A small network was shown many inputs. Here are its activations along a few directions, one row for each input.
In each table, some parts of the input vary, and every possible input appears once, in random order.
Descriptions start from the smaller parts, as in this example, which fits no table here: one of 8 places around a ring, together with either a single point or one of 11 places along a line or (one of 3 separate values, together with one of 6 places along a line).
Shared parts are said once, and a part with two or three values counts as separate values.
(in the rows, 128 means zero)

Other details of the inputs shift rows strongly along two fixed directions, in all tables alike. That doesn't count.

A family of inputs:
r1: [ 73 119 108 127 157 204  64 120 104 131  64 132 164  95]
r2: [146 129  93  97 104 163  99 162 138 138 107 103 123 116]
r3: [135 121 136 101 110 157 162 123 146 117 117 148 114 183]
r4: [179 139 109 103 110 135 149 155 149 129 117 110 101 156]
r5: [156 113 108 104 106 151 181 129 131 126 124 129 111 159]
r6: [ 95 157 120 180 165  94  63 104  92 150 125 134 146  62]
r7: [ 70 139 149 108 171 139 126 113 127 119 132 117 120  95]
r8: [ 95 150  50 138 130 177  68 108 109 124  78 115 151  71]
r9: [164 131 113  84 101 131 134 151 163 162 142 151 128 156]
r10: [172 129 131  91  92 131 157 142 133 120 109 126 141 150]
r11: [136 146 123 146 136 120  98 140  99 131 111  98 127  94]
r12: [142 115 117 108 110 161 157 135 106 135 111 127 134 129]
r13: [136 110 169 145 133  89 146 132 156 108 173 135 137 157]
r14: [167  85 149  94 106 141 171 135 148 116 139 116 121 156]
r15: [ 87 118  84 109 144 224  84 121 139 127  62 138 146 125]
r16: [ 66 143  88 161 139 164  75 113 133 113  87 152 151  86]
r17: [154 131 111  89  92 133 144 142 165 157 139 143 147 163]
r18: [ 97 141 156 116 165  92 152 131 155 113 161 132 125 115]
r19: [ 99 122 145 110 160 116 153 112 122 113 136  98 110  77]
r20: [102 129  93 121 113 165 109 149 142 134 128 152 153 126]
r21: [ 69 134 139 201 158  91  67 130 109 125 153 118 124  75]
r22: [170 125 137 115  96  89 163 127 130 117 174 109 123 152]
r23: [135 119  92 111 123 178 132 149 130 137  86 115  99 126]
r24: [170 146 106  98 115 133 147 140 167 157 127 157 118 162]
r25: [167 126 140  98 121 130 146 143 164 149 111 140 161 163]
r26: [130 119  98 130 134 146 132 121 108 127 114 131  99 110]
r27: [107 128 122 153 120  96  89  97 106 102 133 100 138  82]
r28: [133 120 116 113 123 174 122 157 106 143  86 115 117 109]
r29: [131 142 188 127 165  14 174 105 155 126 191 112 116 129]
r30: [141 147 134 179 150  61 119  92  96 106 164 107 101  98]
r31: [161 113 127  88 106 135 134 140 183 145 125 135 153 163]
r32: [183 119 132  86 109 144 153 147 145 121 107 117 149 154]
r33: [114 134 128 135 142 149 125 137 122 134 117 123  96 151]
r34: [ 74 148 119 140 179  88  89  93 105 102 128  83 134  39]
r35: [150 120 124 110 123 155 155 147 182 119 118 154 139 176]
r36: [125 103 135 154 150 121 138  95 118 106 122 106 119 114]
r37: [157 125 156  98 123 135 168 149 114 141 143 151 107 180]
r38: [158 141  93  93 115 162 114 151 115 140  98 131 135 113]
r39: [118 107 149 163 127  84 143  99  90 113 174 103 114 110]
r40: [133 126 174 141 130 102 170 120  99 127 165 133 121 167]
r41: [100 119  89 134 134 155  56 111 120 111  96  97 161  70]
r42: [166 144 159 131 118  76 171 127 134 149 161 138 143 165]
r43: [160 131 125  98 103 128 130 165 170 164 135 130 122 157]
r44: [133 140 160 189 137  40 137  76 105  85 165  99 113 108]
r45: [143 128 167 193 158  39 136  78 114  86 169  89 118 113]
r46: [102 110 136 165 138 113 101 125  93 125 139  93 101  80]
r47: [132 138 125 121 126 153 125 182 138 147 109 147 133 144]
r48: [113 123 130  97 113 184 128 135 120 132  88 148 143 147]
r49: [ 74 122  77 101 118 213  79 132 114 141  93 139 147 118]
r50: [112 144 124 172 153 103 119 120 124 120 152 152 113 117]
r51: [172 128 135 110 122 118 157 125 184 136 126 138 139 174]
r52: [112 119 125 112 127 151 114 133 112 137 142 139 110 140]
r53: [ 99 144 142 177 146  99 121 123 102 124 149 142 151 113]
r54: [143 127 160 134 108  62 143 110 149 130 163 130 135 150]
r55: [143 137 106 111 110 152 165 149 163 130 132 162 133 176]
r56: [ 81 107 124 130 145 172  78 112 120 118 110 124 144 113]
r57: [154 128 122 123 115 100 121 129 118 122 158 114 114 115]
r58: [116 132 150 131 141 145 121 150 103 144 116 124 114 142]
r59: [107 134 170 193 168  62 133  86  86 111 182 127  85 128]
r60: [106 131 117 134 133 149 135 111 116 125 129 137 119 152]
r61: [119 114 152 170 135  88 151  85 103  98 141 112 104 111]
r62: [133 150  79 109 113 164 119 127 159 155 100 149 150 137]
r63: [ 93 145 109 155 150 141  85 142 106 138 114 156 145  90]
r64: [163 140 132 108 101 112 162 121 174 136 125 148 131 172]
r65: [ 73 116  93  99 112 211  75 127 124 129  80 142 146 114]
r66: [107 147 133 180 153 109 110 136 131 123 138 131 110 118]
r67: [ 77 134 108 165 149 126  68 127 111 129 143 145 134  81]
r68: [150  95 133  89  86 149 163 134 136 119 125 127 118 147]
r69: [178 112 143  99 113 131 183 149 112 136 136 136 103 150]
r70: [ 85 112  60 113 126 204  64 131  97 140  82 125 129  61]
r71: [157  98 167 130 131 120 165 121 117 115 129 114 128 131]
r72: [104 127 163 181 162  95 110 118 118 112 137 134 155 110]
r73: [ 83 125  91 118 112 176  82 141 146 126  96 153 159 109]
r74: [162 149 177 177 143  35 155 115 143 137 180 115  95 151]
r75: [160 106 144  95  97 150 176 138 123 125 108 132 127 146]
r76: [170 138 135 119 108 106 163 132 115 126 144 116 137 145]
r77: [167 136 153 104 100 105 164 136 154 145 126 148 148 168]
r78: [136 116 142  94 110 158 141 164 138 144 138 125 100 177]
r79: [151 129 158 114 105 121 172 153 149 123 133 160 142 174]
r80: [108 156 165 203 166  54  88 110  97 145 150 109 129  82]
Description of these inputs: one of 5 places around a ring, together with either a single point or (one of 3 separate values, together with one of 5 places along a line).
Question: Changing only the place on the ring of 5 turns r12 into r40. The same change can be made to r23. Which row results?
Answer: r33
Question: Changing only the place on the ring of 5 turns r61 into r64. The same change can be made to r70. Which row results?
Answer: r9
Question: Start at r1 and move only the place on the ring of 5, one step at a time. The first step leads to r72. Which rows follow, in order?
Answer: r25, r32, r71
Question: Which other rows does r6 become when the choice among 3 separate values takes its other values? List them by row number.
Answer: r9, r24
Question: Start at r56 and move only the place on the line of 5, one step at a time. The first step leads to r65. Which rows follow, in order?
Answer: r49, r52, r78

A family of inputs:
r81: [166 109 150 102 114 144 163 164 116 153 113 133 123 146]
r82: [138 118 160 185 158  38 145  81 118  82 185  80  92  96]
r83: [171 135 118  58  75 154 144 206 193 170 133 167 144 181]
r84: [122 111  91  80 104 240 101 171 129 137  65 154 142 166]
r85: [145 117 131  94 132 131 137 126 147 127 133  90 107 125]
r86: [148 159 189 150 162  23 163 110 163 135 175 131 144 163]
r87: [170 140  59  61  96 205 136 160 138 130  68 124 131 119]
r88: [179 136 114  75 108 162 179 178 119 141 130 135  86 179]
r89: [ 36 128  81 169 149 157  54  71  94 110  95 127 126  51]
r90: [ 86 121  93 160 135 170  52 101 101  98  68 118 172  62]
r91: [115 151 131 206 120  55  90 104 128 138 182 137 129 115]
r92: [155 116  52  76  81 245 120 158 131 166  39 156 139 148]
r93: [116 165  82  88 139 214 104 167 181 167  79 192 152 156]
r94: [ 62 122  93 139 164 176  63 134 113 132  91  96 118  47]
r95: [ 85 118 148 186 162  58 112  56 100  78 165 105 122  61]
r96: [173 115 159 115 120 111 152 122 111 143 129 111 132 132]
r97: [ 82 151  85 143 135 111  31 124 127 157 118 121 179  69]
r98: [169 137 155 166 112  16 143 121 156 121 205 133 136 147]
r99: [155 104 138  45  91 192 196 181 169 138 116 148 142 192]
r100: [147 111 121  95 130 157 159 157 142 130 145 123  80 168]
r101: [178 100 194  96  99 120 195 171 145 122 145 133 120 200]
r102: [ 93 124  84 183 152 151  54  86  72 122  76 112 162  26]
r103: [115 120 184 168 144  79 104  90  92 107 142  97 143 108]
r104: [ 26 122 109 148 168 154  54 104  96 118  97 121 133  30]
r105: [123 118 150 180 152 105 116 116  66 133 142 127 110 115]
r106: [104 168 146 206 164  63 116  90 143 131 149 149 133 127]
r107: [126 116 146  99 120 134 152 117 134 124 133 114 155 142]
r108: [194 149 154 112 129  65 199 140 202 126 153 158 142 202]
r109: [152 143  75  46 103 204 121 162 131 151  66 112 132 117]
r110: [121 120 108 148 128 133 129 111 128 120 131 107  89 127]
r111: [111 152 134 179 133  86  80 132 121 146 185 148 128 117]
r112: [192 131 175  93 111  87 215 173 122 132 164 114  82 174]
r113: [134 114  67  75  77 250 107 156 146 137  39 154 150 167]
r114: [ 57 121 104 150 152 182  81 118  93 120 110 136 147  98]
r115: [201 139 155 122  98  80 215 137 119 122 168 119  72 189]
r116: [130 113 151  86 126 113 152 107 143 118 145 116 121 132]
r117: [121 116 179 191 146  43 161  70 104  78 188 105 141 111]
r118: [ 55 169 104 157 179 151  54 136 144 151  78 154 171  67]
r119: [170 109 160 112  87 113 221 123 149 114 168 140 116 218]
r120: [ 99 114 189 177 164  48 151  88  92  96 207 123  81 129]
Question: Changing only one part turns r86 into r108. The same change can be made to r97. Which row results?
Answer: r98
Question: Changing only one part turns r85 into r110. The same change can be made to r103. Which row results?
Answer: r113
Question: What do these inputs look like to the network?
Answer: one of 5 places around a ring, together with either one of 2 separate values or one of 6 places around a ring
Question: Which other rows does r83 become when the choice among 2 separate values takes its other values? List them by row number.
Answer: r118

A family of inputs:
r121: [140 124 175 181 143  39 158  82  94  99 188  96  97 120]
r122: [ 77 146  77 125 144 166  59 120 135 143  84 130 158  69]
r123: [110 114 132 148 135 122 109 113 104 114 132 110 122 101]
r124: [196 131 171 115 103  72 209 152 161 133 191 151 102 214]
r125: [113 147 125 164 142 119  99 123 119 139 127 140 134 119]
r126: [ 99 126 112 133 146 139  99 108 104 120 112 104 125  79]
r127: [ 89 126 126 154 151 130 101 116  87 121 127 113 114  79]
r128: [188 128 158 101 100  91 183 142 168 131 153 136 139 180]
r129: [157 138 123  81 113 162 149 171 164 156 112 156 132 174]
r130: [ 97 126 111 164 142 132  94 104  96 115 121 109 115  86]
r131: [135 139  65  78 104 194 107 149 168 150  80 151 152 135]
r132: [166 119 130 101 107 153 168 149 128 135 120 135 108 173]
r133: [171 133 147  89 110 115 180 166 164 144 157 151 116 188]
r134: [170 107 155  98  98 124 184 148 129 124 153 129 107 176]
r135: [ 92 142 126 160 155 103  89 118 127 129 138 123 132  94]
r136: [149 142 200 183 154   4 163 100 128 111 197 112 117 130]
r137: [ 93 139 121 160 140 119  84 122 115 133 133 136 146  98]
r138: [122 146 106 145 133 124 101 118 136 132 110 133 148 103]
r139: [164 109 134  87 100 137 164 133 137 122 130 118 123 155]
r140: [ 97 131  78 141 138 169  77 110 100 122  75 112 143  68]
r141: [132 117 158 161 138  80 134  98  97 104 147  99 129 101]
r142: [166 124 142 101 103 115 161 150 167 135 151 141 130 179]
r143: [124 121  82  67 114 231 115 166 129 151  61 138 132 130]
r144: [139 135  81  92 107 180 116 158 167 147  97 152 137 150]
r145: [119 126 146 156 153  94 126 106  99 109 136  97 121  91]
r146: [105 125 119  87 123 188 138 143 171 130 103 171 152 175]
r147: [146 115 116  81 114 170 150 153 142 130 114 122 109 147]
r148: [104 100 127  94 128 196 152 130 140 117  99 150 130 157]
r149: [ 88 122 107 142 139 172  77 122  89 130  88 120 141  84]
r150: [116 135 143 159 137  78 110 104 128 124 152 121 144 109]
r151: [114 126 144 174 141  93 128 104  86 113 156 113 103 107]
r152: [118 139 160 173 142  83 114 116 114 132 153 132 138 125]
Question: What do these inputs look like to the network?
Answer: one of 2 separate values, together with either a single point or (one of 3 separate values, together with one of 5 places along a line)
Question: Which other rows does r132 become when the choice among 3 separate values takes its other values? List them by row number.
Answer: r143, r149
Question: Which other rows does r140 become when the choice among 2 separate values takes its other values? List them by row number.
Answer: r138
Question: Which other rows does r152 become when the choice among 3 separate values takes its other values? List them by row number.
Answer: r125, r129
